Each row below holds a small network's activations on one record, seen along a few directions.
After each row come some of the record's fields: F, U, C, M, V, L, K.
A field that a record lacks is written none.
Other fields move the rows too, some of them a lot.
In the rows, zero is written as 500.
Strong random noise was added to every row along 14 fixed directions; ignore it. To show where, here is one row again and again, with new noise each time:
[640, 287, 523, 374, 569, 526, 636, 521, 406, 540, 577, 631, 348, 341, 464, 449, 620, 545, 518, 311, 551, 402, 501, 332, 412, 571, 572, 416, 313, 502, 499, 581]
[563, 699, 580, 562, 716, 669, 401, 814, 447, 361, 481, 681, 321, 403, 536, 317, 562, 686, 502, 562, 391, 539, 610, 434, 642, 262, 437, 467, 281, 601, 447, 418]
[379, 405, 498, 452, 440, 402, 398, 302, 350, 580, 648, 485, 803, 391, 349, 491, 498, 319, 431, 662, 473, 379, 435, 537, 281, 632, 351, 512, 755, 342, 634, 563]
[714, 271, 565, 548, 439, 413, 639, 580, 508, 532, 493, 742, 466, 516, 415, 430, 177, 550, 581, 415, 653, 436, 491, 352, 491, 218, 617, 422, 536, 678, 708, 474]
[639, 192, 550, 556, 316, 565, 651, 552, 463, 601, 399, 599, 330, 659, 613, 589, 646, 464, 722, 47, 714, 443, 502, 340, 696, 697, 637, 502, 254, 732, 623, 553]
[488, 726, 566, 594, 567, 436, 366, 559, 629, 455, 371, 300, 600, 658, 504, 466, 463, 611, 498, 533, 518, 515, 538, 580, 678, 402, 481, 634, 650, 700, 610, 421]
[718, 106, 441, 261, 859, 303, 568, 477, 564, 619, 784, 408, 486, 272, 310, 202, 630, 780, 379, 437, 497, 544, 335, 497, 227, 447, 671, 227, 364, 307, 268, 344]
[582, 389, 500, 579, 431, 483, 458, 539, 440, 518, 574, 730, 519, 479, 389, 439, 341, 528, 542, 567, 520, 506, 483, 475, 449, 410, 402, 418, 503, 570, 639, 482]
[658, 588, 358, 361, 344, 544, 554, 432, 583, 693, 391, 331, 641, 516, 560, 482, 613, 550, 578, 331, 591, 422, 496, 605, 727, 471, 577, 591, 498, 508, 635, 467]
[215, 292, 765, 563, 755, 370, 376, 553, 777, 168, 477, 405, 307, 768, 557, 570, 518, 558, 398, 615, 442, 686, 412, 471, 174, 370, 531, 516, 617, 686, 354, 626]
[398, 590, 522, 639, 694, 669, 275, 639, 631, 382, 595, 687, 379, 645, 523, 502, 710, 640, 477, 768, 479, 745, 495, 649, 445, 362, 233, 341, 314, 429, 360, 368]
[566, 605, 582, 632, 682, 637, 480, 496, 531, 496, 643, 613, 419, 159, 414, 604, 743, 689, 549, 401, 184, 323, 407, 436, 654, 339, 407, 153, 223, 860, 192, 367]
[554, 483, 437, 424, 504, 418, 346, 169, 778, 558, 510, 324, 760, 671, 479, 523, 701, 508, 547, 530, 726, 621, 413, 720, 612, 417, 527, 521, 488, 318, 506, 424]
[337, 516, 609, 555, 723, 475, 455, 544, 567, 587, 414, 330, 701, 768, 436, 504, 764, 643, 387, 611, 750, 494, 478, 791, 473, 512, 337, 561, 819, 319, 444, 240]
[572, 450, 572, 500, 453, 417, 540, 372, 691, 487, 446, 454, 533, 737, 596, 628, 405, 332, 591, 418, 778, 510, 530, 347, 539, 387, 654, 565, 520, 586, 759, 590]
[724, 689, 587, 509, 611, 501, 528, 504, 227, 496, 555, 674, 495, 205, 328, 421, 425, 494, 504, 448, 550, 236, 675, 228, 618, 576, 446, 541, 426, 597, 742, 592]

[553, 452, 528, 410, 458, 575, 530, 422, 417, 535, 341, 496, 660, 574, 495, 471, 589, 449, 526, 516, 721, 388, 589, 602, 629, 456, 519, 714, 633, 248, 667, 599]  F=f3, U=u1, C=c1, M=m2, V=v1, L=l2, K=none
[398, 566, 577, 505, 514, 523, 508, 640, 562, 336, 401, 657, 277, 614, 546, 511, 436, 580, 442, 542, 555, 620, 537, 491, 361, 425, 442, 573, 511, 568, 478, 549]  F=f2, U=none, C=none, M=m2, V=v4, L=l2, K=k2
[568, 556, 439, 403, 588, 155, 377, 407, 507, 468, 656, 177, 592, 384, 456, 261, 219, 412, 473, 459, 359, 596, 474, 287, 414, 597, 750, 531, 500, 578, 556, 517]  F=f3, U=u1, C=c2, M=m2, V=v1, L=l1, K=none
[570, 175, 498, 452, 668, 472, 357, 586, 436, 481, 574, 301, 543, 489, 473, 241, 646, 611, 482, 524, 372, 559, 452, 564, 541, 605, 619, 525, 415, 356, 447, 568]  F=f1, U=none, C=none, M=m1, V=v4, L=l1, K=none
[571, 325, 451, 354, 380, 641, 368, 609, 133, 515, 470, 616, 589, 335, 557, 116, 738, 402, 640, 286, 510, 489, 594, 454, 720, 687, 570, 696, 224, 237, 592, 555]  F=f2, U=none, C=none, M=m1, V=v3, L=l2, K=k2
[351, 699, 566, 560, 413, 570, 542, 517, 531, 441, 430, 648, 489, 506, 584, 633, 452, 376, 498, 518, 522, 493, 511, 473, 481, 360, 448, 496, 551, 562, 442, 449]  F=f3, U=u1, C=c2, M=m1, V=v3, L=l2, K=none
[498, 754, 583, 788, 662, 368, 363, 475, 632, 515, 563, 180, 527, 748, 586, 687, 540, 387, 549, 426, 581, 555, 556, 332, 751, 792, 542, 470, 414, 780, 578, 378]  F=f1, U=none, C=none, M=m1, V=v4, L=l2, K=none
[531, 536, 233, 369, 285, 553, 586, 452, 351, 745, 624, 611, 571, 289, 411, 449, 526, 522, 465, 514, 423, 491, 418, 647, 378, 665, 340, 373, 485, 309, 420, 369]  F=f1, U=none, C=none, M=m1, V=v4, L=l1, K=none
[359, 431, 434, 362, 425, 294, 471, 474, 488, 497, 598, 421, 514, 612, 600, 353, 347, 253, 491, 458, 618, 727, 475, 361, 200, 633, 631, 564, 518, 337, 562, 479]  F=f3, U=u2, C=c2, M=m2, V=v1, L=l1, K=none
[434, 316, 621, 589, 785, 483, 460, 769, 484, 411, 614, 554, 315, 618, 491, 406, 597, 616, 403, 567, 521, 632, 493, 427, 285, 590, 442, 408, 431, 502, 429, 443]  F=f3, U=u2, C=c2, M=m2, V=v1, L=l1, K=none
[225, 511, 413, 190, 384, 568, 567, 634, 320, 483, 410, 587, 500, 378, 577, 276, 530, 445, 367, 581, 421, 557, 482, 655, 163, 435, 454, 661, 698, 130, 349, 505]  F=f3, U=u2, C=c2, M=m2, V=v4, L=l2, K=none
[405, 565, 633, 591, 499, 456, 475, 487, 404, 326, 469, 633, 386, 421, 464, 518, 423, 458, 509, 439, 434, 485, 525, 374, 511, 564, 491, 531, 449, 661, 392, 547]  F=f1, U=none, C=none, M=m1, V=v4, L=l1, K=none
[461, 594, 314, 204, 207, 434, 503, 314, 559, 458, 449, 473, 531, 365, 600, 392, 346, 350, 530, 430, 417, 621, 459, 504, 404, 414, 657, 637, 455, 373, 465, 617]  F=f1, U=none, C=none, M=m1, V=v3, L=l2, K=none
[500, 735, 638, 559, 690, 509, 566, 478, 469, 454, 451, 558, 531, 440, 393, 607, 435, 529, 414, 642, 588, 320, 629, 463, 501, 365, 397, 520, 689, 501, 558, 465]  F=f2, U=none, C=none, M=m1, V=v4, L=l2, K=k1
[474, 412, 374, 496, 204, 446, 421, 644, 508, 413, 413, 616, 366, 476, 541, 291, 298, 647, 548, 379, 274, 752, 377, 625, 544, 487, 565, 546, 381, 664, 315, 472]  F=f3, U=u1, C=c2, M=m1, V=v4, L=l1, K=none
[484, 889, 551, 680, 528, 588, 524, 755, 449, 400, 287, 704, 265, 718, 464, 584, 325, 682, 423, 667, 682, 568, 718, 577, 565, 559, 219, 673, 635, 578, 641, 455]  F=f1, U=none, C=none, M=m1, V=v4, L=l2, K=none
[395, 615, 315, 314, 283, 472, 611, 749, 477, 643, 334, 307, 490, 506, 598, 303, 335, 622, 464, 394, 354, 549, 475, 661, 374, 458, 534, 647, 751, 568, 519, 377]  F=f2, U=none, C=none, M=m1, V=v3, L=l2, K=k1
[539, 498, 447, 479, 634, 371, 190, 524, 430, 451, 672, 446, 510, 517, 470, 191, 670, 533, 494, 456, 572, 781, 526, 475, 524, 830, 485, 567, 195, 345, 500, 408]  F=f2, U=none, C=none, M=m2, V=v4, L=l2, K=k1
[648, 782, 396, 467, 519, 494, 334, 153, 553, 591, 563, 396, 867, 451, 398, 538, 554, 392, 512, 721, 656, 442, 573, 619, 726, 440, 426, 561, 530, 215, 679, 489]  F=f1, U=none, C=none, M=m2, V=v1, L=l2, K=none
[453, 308, 598, 596, 713, 445, 282, 514, 600, 375, 532, 262, 491, 610, 509, 410, 711, 628, 523, 490, 357, 624, 419, 581, 609, 582, 567, 483, 387, 580, 310, 518]  F=f3, U=u2, C=c2, M=m1, V=v4, L=l1, K=none
[403, 347, 440, 488, 168, 729, 484, 536, 445, 495, 426, 738, 552, 588, 701, 547, 560, 275, 623, 521, 506, 562, 476, 577, 599, 390, 486, 563, 409, 329, 542, 623]  F=f3, U=u1, C=c2, M=m1, V=v4, L=l1, K=none
[344, 783, 606, 559, 727, 291, 381, 222, 537, 362, 570, 342, 438, 341, 278, 646, 641, 633, 360, 475, 399, 475, 470, 516, 357, 848, 314, 479, 551, 681, 238, 471]  F=f2, U=none, C=none, M=m2, V=v4, L=l2, K=k1
[601, 407, 306, 563, 546, 462, 492, 619, 452, 879, 659, 192, 701, 547, 497, 396, 655, 581, 498, 440, 476, 521, 394, 658, 619, 757, 516, 318, 503, 398, 450, 183]  F=f3, U=u1, C=c2, M=m1, V=v4, L=l2, K=none
[368, 742, 523, 663, 289, 512, 417, 418, 278, 477, 629, 684, 545, 276, 576, 589, 310, 93, 652, 415, 310, 433, 535, 176, 577, 559, 494, 393, 329, 720, 524, 480]  F=f1, U=none, C=none, M=m2, V=v1, L=l2, K=none
[367, 627, 637, 392, 487, 536, 526, 413, 152, 509, 438, 604, 633, 254, 500, 378, 760, 286, 567, 202, 630, 281, 605, 352, 611, 656, 519, 657, 436, 379, 447, 409]  F=f2, U=none, C=none, M=m2, V=v4, L=l2, K=k1
[622, 449, 427, 586, 469, 443, 548, 576, 272, 797, 573, 368, 669, 463, 410, 393, 543, 508, 567, 327, 557, 363, 503, 497, 642, 791, 483, 444, 546, 535, 617, 291]  F=f3, U=u2, C=c2, M=m1, V=v4, L=l2, K=none
[739, 730, 478, 436, 685, 507, 578, 540, 498, 582, 483, 316, 468, 358, 469, 469, 602, 649, 448, 388, 532, 359, 598, 409, 700, 585, 586, 535, 406, 562, 561, 507]  F=f3, U=u1, C=c2, M=m2, V=v1, L=l1, K=none
[434, 550, 322, 274, 556, 420, 455, 324, 631, 643, 714, 296, 702, 377, 529, 388, 558, 399, 464, 601, 404, 591, 377, 561, 281, 336, 569, 327, 501, 282, 366, 317]  F=f2, U=none, C=none, M=m1, V=v4, L=l1, K=k1
[566, 306, 478, 486, 462, 640, 740, 306, 620, 653, 593, 553, 478, 412, 461, 912, 633, 477, 491, 525, 448, 243, 403, 500, 372, 448, 421, 253, 544, 562, 490, 651]  F=f1, U=none, C=none, M=m2, V=v1, L=l2, K=none
[419, 756, 521, 770, 580, 466, 122, 441, 510, 391, 711, 391, 630, 631, 552, 575, 406, 207, 559, 790, 381, 639, 580, 319, 590, 630, 376, 461, 391, 591, 726, 559]  F=f1, U=none, C=none, M=m2, V=v1, L=l1, K=none
[615, 454, 484, 456, 408, 649, 509, 327, 571, 526, 432, 692, 518, 509, 470, 563, 704, 556, 619, 434, 673, 477, 503, 618, 652, 377, 435, 475, 342, 426, 504, 510]  F=f2, U=none, C=none, M=m1, V=v4, L=l1, K=k2
[698, 106, 462, 446, 468, 391, 440, 830, 410, 497, 375, 251, 570, 478, 415, 90, 221, 810, 466, 512, 199, 455, 457, 622, 599, 410, 700, 702, 728, 632, 684, 655]  F=f1, U=none, C=none, M=m1, V=v3, L=l2, K=none
[956, 557, 215, 350, 440, 360, 528, 284, 558, 664, 691, 479, 364, 184, 343, 368, 393, 718, 620, 246, 418, 568, 460, 382, 622, 612, 628, 281, 63, 652, 473, 460]  F=f2, U=none, C=none, M=m2, V=v1, L=l1, K=k2
[360, 778, 588, 688, 484, 593, 397, 543, 455, 431, 483, 758, 464, 596, 542, 552, 595, 415, 566, 487, 666, 615, 571, 483, 608, 517, 319, 471, 354, 539, 436, 275]  F=f2, U=none, C=none, M=m1, V=v4, L=l1, K=k2
[581, 283, 450, 476, 542, 464, 539, 633, 515, 599, 567, 402, 559, 560, 536, 389, 408, 506, 475, 554, 485, 520, 457, 497, 457, 428, 625, 452, 558, 422, 575, 466]  F=f1, U=none, C=none, M=m1, V=v4, L=l2, K=none
[558, 650, 646, 424, 493, 530, 757, 325, 363, 503, 297, 593, 526, 360, 409, 650, 602, 482, 488, 286, 744, 161, 613, 431, 670, 551, 531, 659, 611, 489, 500, 552]  F=f1, U=none, C=none, M=m1, V=v4, L=l1, K=none
[345, 424, 529, 550, 446, 480, 182, 415, 364, 383, 582, 341, 720, 526, 544, 420, 527, 224, 528, 677, 313, 535, 518, 456, 530, 683, 484, 659, 530, 393, 663, 734]  F=f1, U=none, C=none, M=m2, V=v1, L=l1, K=none
[586, 488, 505, 452, 533, 473, 510, 442, 569, 442, 544, 497, 410, 401, 479, 524, 498, 546, 498, 424, 438, 472, 495, 387, 477, 516, 540, 481, 395, 652, 525, 603]  F=f2, U=none, C=none, M=m1, V=v3, L=l2, K=k1
[494, 815, 311, 404, 334, 447, 610, 587, 762, 673, 405, 193, 574, 647, 766, 527, 262, 403, 551, 420, 481, 593, 479, 489, 582, 217, 719, 513, 607, 645, 578, 299]  F=f1, U=none, C=none, M=m2, V=v1, L=l2, K=none
[493, 559, 449, 563, 488, 588, 403, 438, 458, 583, 651, 562, 629, 405, 413, 589, 542, 462, 500, 699, 377, 417, 493, 539, 433, 481, 271, 376, 532, 503, 607, 512]  F=f2, U=none, C=none, M=m2, V=v1, L=l2, K=k1

Which values does each new row have?
[414, 507, 570, 503, 474, 685, 418, 375, 386, 390, 323, 493, 430, 544, 490, 640, 907, 543, 505, 463, 538, 424, 595, 670, 677, 868, 333, 728, 428, 362, 432, 750]  F=f1, U=none, C=none, M=m1, V=v4, L=l2, K=none
[659, 343, 592, 490, 708, 397, 458, 506, 672, 415, 502, 221, 583, 684, 538, 475, 330, 456, 459, 682, 556, 467, 555, 378, 535, 320, 725, 608, 642, 490, 800, 731]  F=f1, U=none, C=none, M=m1, V=v4, L=l1, K=none
[434, 353, 639, 467, 508, 342, 450, 308, 416, 393, 454, 445, 678, 335, 359, 414, 505, 495, 473, 407, 439, 377, 429, 529, 536, 525, 602, 608, 628, 497, 359, 553]  F=f1, U=none, C=none, M=m1, V=v3, L=l2, K=none
[398, 492, 451, 397, 524, 454, 535, 193, 626, 621, 552, 319, 622, 464, 442, 696, 870, 528, 401, 436, 561, 464, 353, 710, 418, 750, 438, 428, 543, 333, 229, 454]  F=f3, U=u1, C=c2, M=m2, V=v4, L=l2, K=none
[455, 475, 585, 442, 567, 379, 487, 455, 430, 519, 466, 297, 780, 540, 474, 440, 402, 338, 392, 628, 605, 371, 537, 485, 455, 500, 595, 691, 841, 308, 699, 586]  F=f3, U=u1, C=c2, M=m1, V=v3, L=l2, K=none
[444, 586, 465, 387, 364, 607, 617, 450, 255, 533, 469, 791, 517, 238, 411, 477, 522, 465, 473, 487, 499, 366, 529, 537, 435, 495, 366, 519, 527, 324, 402, 484]  F=f1, U=none, C=none, M=m2, V=v1, L=l1, K=none
[548, 549, 587, 513, 588, 333, 521, 155, 850, 460, 491, 413, 552, 597, 420, 692, 573, 583, 541, 378, 711, 530, 414, 534, 520, 340, 565, 415, 479, 666, 395, 397]  F=f2, U=none, C=none, M=m2, V=v1, L=l1, K=k1
[413, 447, 334, 517, 355, 458, 420, 396, 553, 589, 639, 440, 607, 399, 394, 568, 474, 578, 423, 665, 203, 548, 312, 725, 358, 601, 330, 347, 607, 524, 337, 478]  F=f1, U=none, C=none, M=m1, V=v4, L=l1, K=none
[722, 536, 387, 413, 391, 395, 318, 307, 630, 366, 586, 516, 514, 264, 433, 319, 317, 557, 598, 464, 293, 623, 449, 434, 610, 323, 644, 485, 224, 644, 519, 631]  F=f3, U=u2, C=c2, M=m1, V=v3, L=l2, K=none
[461, 443, 384, 400, 290, 436, 653, 377, 696, 630, 376, 561, 504, 696, 490, 573, 443, 605, 525, 401, 758, 628, 397, 738, 357, 379, 472, 493, 648, 449, 438, 311]  F=f2, U=none, C=none, M=m2, V=v1, L=l2, K=k1
[509, 430, 445, 539, 551, 592, 601, 605, 751, 596, 432, 238, 330, 931, 695, 764, 593, 512, 506, 553, 643, 585, 544, 543, 451, 608, 496, 502, 557, 522, 675, 590]  F=f1, U=none, C=none, M=m1, V=v4, L=l2, K=none
[428, 593, 531, 510, 510, 406, 279, 436, 343, 491, 462, 251, 835, 346, 418, 290, 478, 467, 505, 541, 289, 379, 502, 589, 678, 499, 530, 663, 698, 511, 534, 479]  F=f2, U=none, C=none, M=m2, V=v1, L=l2, K=k1
[521, 378, 739, 753, 668, 433, 569, 640, 528, 369, 464, 729, 402, 627, 412, 535, 276, 588, 509, 542, 632, 480, 523, 406, 519, 249, 519, 402, 577, 688, 477, 369]  F=f1, U=none, C=none, M=m1, V=v4, L=l2, K=none
[244, 383, 571, 653, 286, 622, 741, 669, 396, 655, 463, 711, 479, 537, 657, 700, 523, 313, 600, 277, 474, 378, 376, 449, 466, 409, 486, 289, 569, 680, 296, 228]  F=f1, U=none, C=none, M=m2, V=v4, L=l2, K=none
[436, 668, 466, 322, 548, 446, 439, 549, 527, 376, 463, 286, 414, 456, 577, 405, 435, 484, 405, 532, 360, 539, 577, 400, 336, 564, 556, 709, 566, 556, 636, 701]  F=f2, U=none, C=none, M=m2, V=v1, L=l2, K=k1
[515, 664, 419, 307, 471, 391, 406, 311, 410, 488, 560, 265, 712, 341, 546, 359, 386, 232, 503, 556, 421, 451, 565, 356, 530, 526, 669, 656, 534, 322, 645, 644]  F=f1, U=none, C=none, M=m1, V=v4, L=l1, K=none
[487, 685, 392, 389, 398, 490, 470, 324, 515, 495, 535, 388, 565, 290, 503, 555, 441, 419, 471, 562, 275, 439, 484, 500, 498, 510, 517, 517, 512, 506, 459, 629]  F=f1, U=none, C=none, M=m1, V=v4, L=l2, K=none
[467, 309, 484, 393, 262, 432, 483, 709, 290, 372, 331, 494, 360, 449, 592, 178, 267, 493, 588, 269, 315, 573, 534, 412, 531, 578, 709, 767, 469, 620, 547, 661]  F=f1, U=none, C=none, M=m1, V=v4, L=l2, K=none
[455, 449, 531, 466, 604, 623, 610, 645, 386, 537, 590, 680, 411, 413, 539, 463, 557, 441, 476, 534, 522, 454, 523, 391, 331, 404, 461, 368, 450, 404, 467, 430]  F=f2, U=none, C=none, M=m1, V=v4, L=l1, K=k1
[306, 496, 571, 439, 561, 357, 363, 258, 548, 306, 491, 688, 471, 627, 356, 457, 544, 521, 421, 624, 780, 753, 494, 651, 218, 583, 335, 596, 554, 214, 358, 474]  F=f2, U=none, C=none, M=m2, V=v1, L=l1, K=k2
